arr = [138, 134, 127, 98, 104, 128]
arr[0] = 138
arr[3] = 98

x =
[[144 116 136 150 128 121 109 121 119 137 127 109 142 136]
 [125 136 139 128 123 139 132 127 119 139 133 126 119 133]
 [132 112 143 138 126 125 126 127 124 134 135 135 139 116]
 [125 127 120 145 126 113 119 122 141 142 113 112 129 133]
 [131 129 144 127 123 140 127 129 120 141 128 153 122 131]
 [129 129 123 138 125 134 119 130 118 132 136 115 124 140]
 [138 133 128 121 134 128 126 119 127 139 124 148 126 138]
 [127 128 115 117 127 131 127 127 129 128 122 137 122 127]
 [149 125 146 133 145 133 144 116 121 130 141 107 125 127]
 [128 121 143 139 130 118 129 120 118 141 138 140 130 130]
 [127 120 127 135 122 128 112 125 121 146 119 144 123 151]
 [123 136 110 119 123 125 129 127 129 119 119 153 115 136]
 [131 118 136 144 124 122 122 136 124 135 120 121 147 127]
 [143 139 132 119 148 138 129 120 130 124 131 118 129 131]]
x[0,-14]: 144
x[-14,-4]: 127
x[-7,-9]: 131
x[:, -3]: [109, 126, 135, 112, 153, 115, 148, 137, 107, 140, 144, 153, 121, 118]
x[10,7]: 125
x[1,0]: 125
x[2,5]: 125
x[0,12]: 142
x[-9,6]: 119
x[-3,7]: 127
x[11,-12]: 110
x[11,-10]: 123
x[:, -2]: [142, 119, 139, 129, 122, 124, 126, 122, 125, 130, 123, 115, 147, 129]
x[7,6]: 127
x[5,1]: 129
x[-4,-8]: 112
x[-7,-5]: 128
x[:, -9]: [121, 139, 125, 113, 140, 134, 128, 131, 133, 118, 128, 125, 122, 138]
x[-1,-6]: 130
x[13]: [143, 139, 132, 119, 148, 138, 129, 120, 130, 124, 131, 118, 129, 131]
x[8,-1]: 127
x[:, -5]: [137, 139, 134, 142, 141, 132, 139, 128, 130, 141, 146, 119, 135, 124]
x[10,-1]: 151
x[4,-1]: 131
x[-3,6]: 129
x[-2,12]: 147
x[-9,-6]: 118
x[-4,-14]: 127
x[-5,6]: 129
x[7,10]: 122
x[:, -13]: [116, 136, 112, 127, 129, 129, 133, 128, 125, 121, 120, 136, 118, 139]
x[-2,0]: 131
x[3,-7]: 122
x[-8]: [138, 133, 128, 121, 134, 128, 126, 119, 127, 139, 124, 148, 126, 138]
x[-13,5]: 139

B =
137	134	123	136	118	149	103	135	135	129	132	136	119
129	125	140	123	126	102	144	118	125	136	139	122	150
134	131	129	131	121	132	118	129	132	132	135	131	132
133	130	131	130	122	128	122	127	131	133	136	129	134
132	129	134	128	123	120	129	124	129	133	137	127	137
136	133	124	135	119	147	105	134	135	130	133	136	121
Indices start at 0.
(0, 0) -> 137
(3, 9) -> 133
(4, 6) -> 129
(1, 0) -> 129
(2, 3) -> 131
(0, 8) -> 135
(4, 12) -> 137
(4, 3) -> 128
(5, 2) -> 124
(3, 5) -> 128
(0, 5) -> 149
(2, 7) -> 129
(1, 10) -> 139
(3, 0) -> 133
(2, 5) -> 132
(4, 4) -> 123
(3, 6) -> 122
(5, 7) -> 134
(4, 8) -> 129
(1, 5) -> 102
(0, 2) -> 123
(3, 12) -> 134

M =
[[138 126 148 142]
 [133 119 153 128]
 [140 130 146 144]
 [125 122 142 107]
 [140 144 142 117]
 [142 143 133 144]
 [143 142 136 144]
 [141 134 140 147]
 [141 135 141 146]
 [128 114 150 126]]
M[0, 0] = 138
M[2, 0] = 140
M[7, 0] = 141
M[7, 3] = 147
M[8, 1] = 135
M[7, 2] = 140
M[8, 3] = 146
M[4, 0] = 140
M[9, 1] = 114
M[1, 0] = 133
M[6, 0] = 143
M[0, 3] = 142
M[9, 2] = 150
M[0, 2] = 148
M[6] = [143, 142, 136, 144]

data =
[[126 126 117 123 115 116]
 [131 107 110 118 118 115]
 [118 132 117 139 121 121]
 [127 125 129 130 131 131]
 [129 139 126 122 118 129]
 [145 137 119 131 137 123]
 [130 135 126 125 133 126]
 [120 129 131 113 130 133]
 [125 128 123 125 135 150]
 [137 132 120 129 124 134]]
data[0,0]: 126
data[8,0]: 125
data[:, 5]: [116, 115, 121, 131, 129, 123, 126, 133, 150, 134]
data[0,5]: 116
data[8,4]: 135
data[5,1]: 137
data[1]: [131, 107, 110, 118, 118, 115]
data[8,5]: 150
data[:, 2]: [117, 110, 117, 129, 126, 119, 126, 131, 123, 120]
data[9,1]: 132
data[2,4]: 121
data[:, 1]: [126, 107, 132, 125, 139, 137, 135, 129, 128, 132]
data[0,4]: 115
data[8]: [125, 128, 123, 125, 135, 150]
data[0]: [126, 126, 117, 123, 115, 116]
data[2]: [118, 132, 117, 139, 121, 121]
data[7,1]: 129
data[9,5]: 134
data[5,5]: 123
data[7,5]: 133
data[7]: [120, 129, 131, 113, 130, 133]
data[3,2]: 129
